These are the activations of a small neural network, seen along a few directions. Each row is one input.
In each table, some parts of the input vary, and every possible input appears once, in random order.
Descriptions start from the smaller parts, as in this example, which fits no table here: ring(8) and (point or (values(2) and line(4)) or line(11)).
Shared parts are said once, and a part with two or three values counts as separate values.

Other details of the inputs shift rows strongly along two fixed directions, in all tables alike. That doesn't count.

Table:
r1: [-4, -2, 6, 0, -5, 7, 3, -7, 6, 6, 3]
r2: [1, -3, 4, -1, 5, 7, 5, -11, 3, 1, 4]
r3: [1, -5, 7, -8, 2, 2, -3, 0, -2, -8, -8]
r4: [-7, -2, 8, 2, -8, 7, 2, -7, -1, 3, -1]
r5: [-8, -2, 8, -6, -6, 5, -8, 1, -1, -1, -1]
r6: [-8, -1, 7, -1, -8, 6, -1, -5, 4, 4, 4]
r7: [23, 33, -59, 26, 16, -29, -45, 26, -16, 50, 5]
r8: [-11, -2, 10, -4, -8, 6, -5, -3, 2, 2, 1]
r9: [-5, -1, 6, 1, -6, 6, 5, -10, 3, 3, 4]
r10: [0, 1, 4, 4, 0, 7, 4, -9, 4, 4, 6]
r11: [1, -5, 6, -7, 8, 2, -5, -2, 0, -8, -1]
r12: [-7, -15, -11, -8, -20, -35, 96, 35, 14, -73, 9]
r13: [4, -6, 6, -5, 11, 4, 0, -4, 5, -4, -3]
r14: [-6, -4, 10, -7, -2, 5, -5, -2, -6, -6, -8]
r15: [3, -5, 6, -6, 7, 2, -1, -2, -1, -8, -7]
r16: [-7, -3, 8, -1, -7, 4, -5, 0, -5, -3, -6]
r17: [4, -3, 4, -4, 7, 2, -6, -4, -3, -7, -3]
r18: [-2, 0, 7, 1, 1, 8, 3, -8, 7, 5, 7]
r19: [-7, -4, 9, -6, -8, 4, -2, 1, -2, -3, -7]
r20: [23, 28, -36, 33, -8, 0, -31, 19, 1, 23, 9]
r21: [-4, -4, 10, -9, -2, 5, -5, -1, -3, -5, -9]
r22: [-16, 1, -1, -10, 19, -22, 2, -14, -17, 25, 0]
r23: [-6, -2, 7, 0, -10, 6, 2, -5, 3, 4, -2]
r24: [-6, -3, 8, -2, -9, 6, 1, -4, 4, 5, 1]
r25: [-8, -4, 10, -3, -8, 5, -5, -2, 2, 3, -2]
r26: [0, -2, 7, 1, 1, 7, 3, -7, 8, 7, 3]
r27: [-8, -2, 7, 0, -9, 5, 1, -8, 1, 2, 2]
r28: [1, -7, 9, -9, 3, 2, -7, 1, 0, -5, -5]
r29: [-6, -4, 10, -9, -3, 4, -5, -4, -4, -7, -5]
r30: [-9, -3, 9, -3, -11, 4, 1, -3, 1, 0, -5]
r31: [-8, -3, 8, -3, -7, 3, -5, -1, -4, -4, -3]
r32: [-6, -4, 9, -5, -6, 5, -9, 2, 0, 1, -4]
r33: [20, 12, -49, 21, -23, -39, 64, 58, 13, -50, 21]
r34: [-13, -1, -6, -14, 15, -24, 7, -8, -13, 21, -1]
r35: [-1, -3, 5, -2, 6, 8, 3, -9, 6, 2, 6]
r36: [4, -4, 5, -4, 10, 4, 3, -5, 3, -6, -6]
r37: [-18, 2, 0, -14, 18, -24, 1, -14, -14, 22, 6]
r38: [3, -6, 6, -6, 9, 6, 5, -6, 5, -1, 1]
r39: [34, 25, -37, 31, 11, -1, -40, 17, -4, 16, -1]
r40: [3, -7, 8, -8, 8, 3, -4, -2, 0, -6, -4]
r41: [-1, -5, 7, -9, 3, 2, -6, 0, -1, -9, -1]
r42: [-1, -6, 8, -6, 2, 2, -2, -1, -4, -10, -7]
r43: [0, -1, 7, 4, 1, 8, 5, -10, 3, 5, 1]
r44: [-10, -3, 11, -1, -9, 5, -1, -5, -2, 0, -4]
r45: [-3, -1, 6, 1, -6, 8, 3, -9, 4, 6, -1]
r46: [3, -4, 5, -1, 6, 8, 3, -6, 6, 4, 3]
r47: [2, -4, 4, 2, 6, 9, 5, -10, 1, 3, 0]
r48: [22, 36, -59, 32, 14, -35, -44, 28, -16, 46, 12]
r49: [3, -5, 6, -5, 8, 6, 8, -8, 4, -3, -3]
r50: [2, -5, 4, -5, 11, 3, -1, -5, 5, -6, 0]
r51: [2, -4, 5, -2, 4, 8, 8, -8, 4, 2, 0]
r52: [23, 16, -53, 28, -22, -38, 61, 59, 9, -47, 15]
r53: [1, 0, 6, 2, 0, 8, 6, -8, 6, 5, 1]
r54: [-2, -6, 8, -8, 1, 1, -1, -3, -3, -12, -3]
r55: [-9, -2, 9, -1, -10, 4, -5, -6, -2, 1, -1]
r56: [2, -4, 6, -5, 8, 3, -2, -4, -4, -8, -7]
r57: [-4, -4, 10, -9, -2, 5, -9, 1, -1, -3, -6]
r58: [-4, -1, 7, 3, -5, 8, 3, -11, 1, 5, 0]
r59: [25, 27, -33, 27, -1, 0, -50, 25, -8, 19, -2]
r60: [3, -4, 4, -4, 8, 6, 5, -10, 2, -3, 2]
Each input here is: ring(5) and (point or ring(11)).
The inputs of r56 and r17 match in every part but the ring(5) part. If r47 is changed in the same way as r56 into r17, which row does it become?
Answer: r2
The inputs of r42 and r28 match in every part but the ring(5) part. If r58 is changed in the same way as r42 into r28, which row does it become?
Answer: r1
List by row number the other rows that have the ring(5) part in common with r35.
Answer: r5, r6, r8, r11, r18, r20, r33, r41, r48, r50, r59
Change only the ring(11) part in r45. List by row number the other rows that result.
Answer: r3, r15, r19, r21, r23, r30, r36, r49, r51, r53
Change only the ring(5) part in r22. List by row number the other rows that result.
Answer: r7, r34, r37, r48
